A small network was shown many inputs. Here are its activations along a few directions, one row for each input.
In each table, some parts of the input vary, and every possible input appears once, in random order.
Descriptions start from the smaller parts, as in this example, which fits no table here: one of 5 places around a ring, together with either a single point or (one of 2 separate values, together with one of 4 places along a line) or one of 9 places along a line.
Shared parts are said once, and a part with two or three values counts as separate values.
In the rows, zero is written as 128.

Other details of the inputs shift rows strongly along three fixed directions, in all tables alike. That doesn't count.

Rows:
row 1: [143  90 115 135 109 127 157 140 145 138 145 126]
row 2: [142 143 136 132 167 152 128 109 129 126 111 110]
row 3: [138  79 119 136 107 133 139 153 142 126 145 132]
row 4: [ 62 187 150 114 137  98 135 123 113 121 123 120]
row 5: [151 126 110  95 153 152  64  81 101  88 112 166]
row 6: [153  91 126 143 104 129 156 159 154 154 133 116]
row 7: [ 79 193 156 135 146 112 175 149 133 149  97  94]
row 8: [138 162 148 124 146 126 117 120 114 122 115 136]
row 9: [144 115 111 138  95 113 123 125 148 132 146 133]
row 10: [131 133 151 115 160 148 131 145 111 126 115 128]
row 11: [147  88 102 131 103 122 100 118 132 111 159 151]
row 12: [150 140 142 119 155 158 123 139 122 139 107 125]
row 13: [141  87 119 139 105 136 126 154 135 138 156 124]
row 14: [161  85 123 147 119 114 150 136 136 143 144 130]
row 15: [159 100  99 138 104 117 121 116 143 133 139 132]
row 16: [ 62 141  96 137  82  93 114 120 141 117 151 129]
row 17: [162 136 113  98 137 168  43  86 102  99 118 164]
row 18: [ 62 127 112 127  74  83 125 116 148 128 120 131]
row 19: [158 152 157 146 178 147 178 168 120 159 124  99]
row 20: [142  97 107 136  98 136 127 140 151 137 135 131]
row 21: [140 134 151 109 151 150 138 135 115 138 114 127]
row 22: [147 127 150 114 168 144 142 135 107 126 118 128]
row 23: [148  94  96 137 106 129 122 128 148 136 135 128]
row 24: [143 140 165 118 147 136 127 134 110 136 115 132]
row 25: [140 123 149 119 174 145 134 107 116 113 119 119]
row 26: [150 149 154 126 151 153 129 150 121 145 120 118]
row 27: [ 57 130  88 132  88  96 120 119 146 118 135 123]
row 28: [141 144 154 116 158 136 133 131 107 122 135 136]
row 29: [154 156 138 127 155 138 136 122 118 132 115 128]
row 30: [177 124 126  95 147 142  54  72  99 103 119 173]
row 31: [ 70 114 113 150 107  97 151 121 155 118 140 103]
row 32: [144 109 108 143 102 120 121 134 146 140 150 127]
row 33: [ 60 184 146 118 136  97 142 117 122 127  95 119]
row 34: [ 63 132 128 139  82  88 155 138 152 136 122 122]
row 35: [159  84 141 143 105 136 168 168 143 154 159 119]
row 36: [133 154 162 136 159 154 150 171 116 152 124 105]
row 37: [148 154 155 126 154 128 126 132 114 131 117 126]
row 38: [144 149 154 118 137 138 111 127 115 122 110 136]
row 39: [150  93 112 143 105 118 138 132 146 129 130 132]
row 40: [150  80 124 160 129 141 183 182 145 150 154 109]
row 41: [161  85 112 140 112 118 131 119 135 128 144 145]
row 42: [ 62 193 129 110 134  99 127  98 114 121 111 124]
row 43: [103 159 156 118 145 131 125 141 107 124 120 122]
row 44: [152 144 147 110 155 141 118 118 106 130 130 135]
row 45: [169 125 100  97 156 167  52  80 104 100 109 159]
row 46: [149  99 107 157 120 130 153 154 143 143 154 119]
row 47: [148 142 162 139 176 151 160 172 109 148 140 108]
row 48: [122 150 164 125 153 142 141 155 109 128 125 122]
row 49: [156  66  96 103  98 133  79  99 129 104 138 161]
row 50: [132 163 138 127 155 146 116 131 113 127 128 129]
row 51: [ 72 130 112 140  81 108 128 142 142 127 147 120]
row 52: [152  98 109 136  92 136 111 134 146 134 146 135]
row 53: [131 140 163 126 170 141 176 157 114 135 120 117]
row 54: [ 44 184 139 100 121 107 119 108 116 106 102 133]
row 55: [174  71  88  96  84 139  47  75 125 105 146 171]
row 56: [101 178 130 118 140 105 109  97 114 114 101 132]
row 57: [145  97 114 142 112 118 158 136 140 139 154 128]
row 58: [195 106 128  97 165 168  96  98 102 118 118 152]
row 59: [136 160 155 138 167 145 149 161 116 147 132 109]
row 60: [152  95 125 139 106 115 129 128 137 132 149 143]
row 61: [ 61 141  86 138  83  99 122 119 153 120 131 124]
row 62: [151  77 145 164 134 123 190 151 154 149 142 100]
row 63: [ 94 171 143 111 132 117 113 115 120 119  90 129]
row 64: [156 125  95  99 159 166  37  46 112  83 108 153]
row 65: [ 98 118 106 129  77 100 114 116 150 118 119 138]
row 66: [157 135 130 119 159 150 103  82 125 113 105 126]
row 67: [158 129 147 130 177 144 146 145 104 131 129 124]
row 68: [144  86 111 143 109 141 137 159 147 145 142 120]
row 69: [ 92 142 108 145  88 100 130 130 151 135 145 122]
row 70: [136  82 111 138 115 124 142 108 151 127 145 116]
row 71: [ 53 135 102 118  66  91 124 110 151 122 128 132]
row 72: [ 98 115 110 144 100  96 127  99 156 114 122 114]
row 73: [161 150 180 137 160 151 173 178 123 163 119 100]
row 74: [133 133 127 108 157 142 100 109 106 107 113 142]
row 75: [ 83 173 180 130 144 121 180 168 115 141 123 104]
row 76: [ 57 191 127 116 127 125 113 120 123 119 100 124]
row 77: [129 134 132 124 173 155 115 104 117 111 118 117]
row 78: [138  96 130 134  93 118 125 132 139 132 140 141]
row 79: [ 62 134 100 127  77  80 118  97 148 114 121 141]
row 80: [153 127 130  85 138 147  57  84  94  97 119 163]
row 81: [180  70  96 132 122 137 106 115 124 111 155 153]
row 82: [139 143 152 124 164 137 129 141 105 127 133 127]
row 83: [161 155 172 142 166 140 176 171 123 161 127 102]
row 84: [143 103 102 138  97 121 131 123 151 131 131 132]
row 85: [145  86  98 127 107 115 119 110 131 113 152 148]
row 86: [152 152 143 129 158 131 132 122 112 124 111 132]
row 87: [ 82 123 104 130  97  85 135 116 136 119 143 127]
row 88: [ 99 175 144 108 124 115  93 106 114 116  99 135]
row 89: [143 101  98 147 116 125 131 137 140 136 150 124]
row 90: [ 68 190 140 121 134  99 134 117 124 122  90 115]
row 91: [ 59 151 114 133  79  81 142 121 148 130 147 123]
row 92: [151  89 125 167 132 133 190 183 139 154 164 106]
row 93: [165 147 150 144 172 152 166 156 119 150 125 112]
row 94: [139  80 116 139 114 140 140 160 140 140 145 122]
row 95: [ 50 183 129 112 128 122 116 121 118 114 106 126]
row 96: [151 145 142 112 144 153 117 123 122 128 102 136]
row 97: [138 113 126 141  90 121 138 146 150 143 139 123]
row 98: [125 152 129 123 164 140 120 124 104 122 124 126]
row 99: [166  89 112 150 117 142 155 154 151 146 142 120]
Description of these inputs: one of 9 places around a ring, together with either a single point or (one of 2 separate values, together with one of 5 places around a ring).
- Changing only the place on the ring of 9 turns row 67 into row 14. The same change can be made to row 11. Which row results? => row 60
- Changing only the place on the ring of 9 turns row 93 into row 81. The same change can be made to row 12. Which row results? => row 10
- Change only the choice among 2 separate values in row 20. List by row number the other rows that result. => row 12
- List by row number the other rows that have the place on the ring of 9 in common with row 37. => row 8, row 38, row 39, row 56, row 63, row 65, row 72, row 86, row 88, row 90
- A walk changes only the place on the ring of 9. It starts at row 23 and steps to row 7. List the rest of the walk in order. => row 90, row 33, row 58, row 22, row 74, row 27, row 45

Rows:
row 100: [ 53 226 166 125 165 111 151 111 124 128  79  89]
row 101: [211 115 132  87 177 197  60 111  80 108 130 169]
row 102: [ 64 168 116 137 114  90 149 113 149 129 101 102]
row 103: [169  55 113 164  62 123 160 182 171 157 158 123]
row 104: [117 151 164 160 142 143 208 213 138 181 136  87]
row 105: [202  76  96 107 161 172  54  68 108  87 142 159]
row 106: [ 52 234 176 116 134 115 136 138 116 138  87 102]
row 107: [ 64 110  74 156  34  87 119 141 172 134 153 127]
row 108: [204 127 136 118 206 191  93  98 103 119 112 130]
row 109: [205  15 100 139 113 137 112 107 137 114 169 149]
row 110: [165  20 102 162  90 112 183 153 156 144 178 120]
row 111: [162 112 146 152 150 143 195 159 147 158 124  94]
row 112: [143 171 168 142 213 169 190 160 117 157 107  89]
row 113: [227  89 110 132  95 127  93 120 131 140 162 167]
row 114: [ 57  89  58 150  56  78 142 113 172 117 169 114]
row 115: [ 59 183 135 125  87 100 143 142 142 142 110 113]
row 116: [162  56  94 164  78 127 149 184 164 159 169 121]
row 117: [199 127 148 103 183 192  88 135  84 111 127 154]
row 118: [179 114 168 127 180 152 149 126 117 133 117 118]
row 119: [226 116 132 143 160 133 134 113 124 138 140 138]
row 120: [187 126 149 134 176 162 146 128 123 130 103 118]
row 121: [184 114 150 104 139 155  96 127 108 121 116 163]
row 122: [115 191 129  83 132 137  53  86 100 106  80 154]
row 123: [ 53 170 142 121  90  85 142 143 136 136 114 125]
row 124: [ 83 175 107 105 105 127  49  86 119 105 113 145]
row 125: [167  38  79 178  99 122 170 161 176 155 167 103]
row 126: [ 57 128 112 122  63  85 127 131 138 128 146 138]
row 127: [143 162 205 128 188 156 180 190  90 149 119 118]
row 128: [ 67  85  81 146  44  64 149 106 179 126 147 122]
row 129: [109  93  45 134  78 110  67  64 161  95 137 151]
row 130: [ 56 102  72 142  38  78 121 146 160 125 169 127]
row 131: [114 129  77  81 110 107  27  20 118  71  98 178]
row 132: [100 181 129  85 143 144  47  87  89  91 117 151]
row 133: [148  98 154 151 164 126 201 169 122 148 139 103]
row 134: [150 108 165 138 140 134 177 193 116 155 144 121]
row 135: [ 72 185 137 103 164 115 100  71  96  89  95 146]
row 136: [ 93 143  93 114 140 117  94  85 119  96 123 134]
row 137: [ 44 221 173 120 169 101 165 116 117 120  79 106]
row 138: [119 139 197 151 137 123 212 209 138 176 135  93]
row 139: [ 44 185 147 104 109  95 102 114 110 111 121 134]
row 140: [139 162 176 142 220 163 191 167 103 137 118  95]
row 141: [209  86 121  84 126 165  53  90 108 110 125 185]
- What is each input in this table made of? => one of 2 separate values, together with either a single point or (one of 4 separate values, together with one of 5 places around a ring)
- Changing only the choice among 2 separate values turns row 125 into row 116. The same change can be made to row 100. Which row results? => row 106
- Changing only the choice among 2 separate values turns row 139 into row 109. The same change can be made to row 103. Which row results? => row 120
- Change only the choice among 2 separate values in row 119. List by row number the other rows that result. => row 113
- A walk changes only the place on the ring of 5. It starts at row 102 and steps to row 131. List the rest of the walk in order. => row 133, row 136, row 125

Rows:
row 142: [106  95 130 150 142 134 183 169 141 139 141  98]
row 143: [ 71 202 142 117 102  98 122 122 131 138  94 126]
row 144: [ 83 128  74 132  95  76  95  56 144  94 141 140]
row 145: [110 158 104 102 141 143  63  62 123  95  92 138]
row 146: [ 89 163 154 169 154 127 215 184 150 167 121  65]
row 147: [169 153 143 103 144 170  78 128 106 130 112 148]
row 148: [125 172  98 110 144 126  75  53 125 102  89 143]
row 149: [170  65  89 145  71 131 110 161 147 141 180 142]
row 150: [ 83 104 123 124 134 116 147 115 127 109 132 124]
row 151: [228  75 139 131 136 143 122 143 115 139 163 153]
row 152: [176  99 135 146 181 140 159 129 114 127 155 120]
row 153: [205  46 148 109 136 167 119 155 104 126 154 161]
row 154: [119  82  64 126  70 103  86  66 164 104 121 143]
row 155: [201 130 150 134 141 150 136 155 126 157 121 134]
row 156: [ 90 188 161  79 162 155  84 125  81 107  97 148]
row 157: [ 56 173 160 105 110  90 134 125 112 120 111 135]
row 158: [ 94 178 153  93 189 129 115  72  93  92  86 135]
row 159: [104 141 140 122  92 120 119 140 138 137 113 129]
row 160: [175 110 134  94 118 134  72  90 108 109 117 172]
row 161: [200 125 175 129 160 147 151 159 109 150 129 133]
row 162: [ 57 195 153 148 154  87 195 127 137 137 107  86]
row 163: [183 112 157 127 136 169 127 168 125 151 126 130]
row 164: [100  77  55 126  84 117  77  86 144  92 153 145]
row 165: [173 114 162 120 161 178 136 185  99 142 144 134]
row 166: [172 157 138 108 149 165  80 127 101 129 123 149]
row 167: [106  92  81 173  83 101 163 145 175 144 162  97]
row 168: [194  71 103 140 157 169 118 130 122 121 154 133]
row 169: [125 151 144 113 171 128 131  86 115 110  97 127]
row 170: [101  94 105 156  61 106 151 185 153 148 178 122]
row 171: [ 97 165 158 169 153 110 229 172 156 169 108  70]
row 172: [114  91 121 152  50  93 165 170 172 159 141 117]
row 173: [ 94 140  95 145 126 117 129 118 138 123 139 112]
row 174: [ 68 103  77 141  62  87 118  95 175 115 126 119]
row 175: [114 203 190 115 184 128 147 150  80 132 125 127]
- What is each input in this table made of? => one of 2 separate values, together with either one of 6 places along a line or one of 11 places along a line
- Changing only the choice among 2 separate values turns row 146 into row 147. The same change can be made to row 148. Which row results? => row 155
- Change only the choice among 2 separate values in row 152. List by row number the other rows that result. => row 175
- Change only the place on the line of 6 in row 175. List by row number the other rows that result. => row 151, row 153, row 157, row 160, row 161
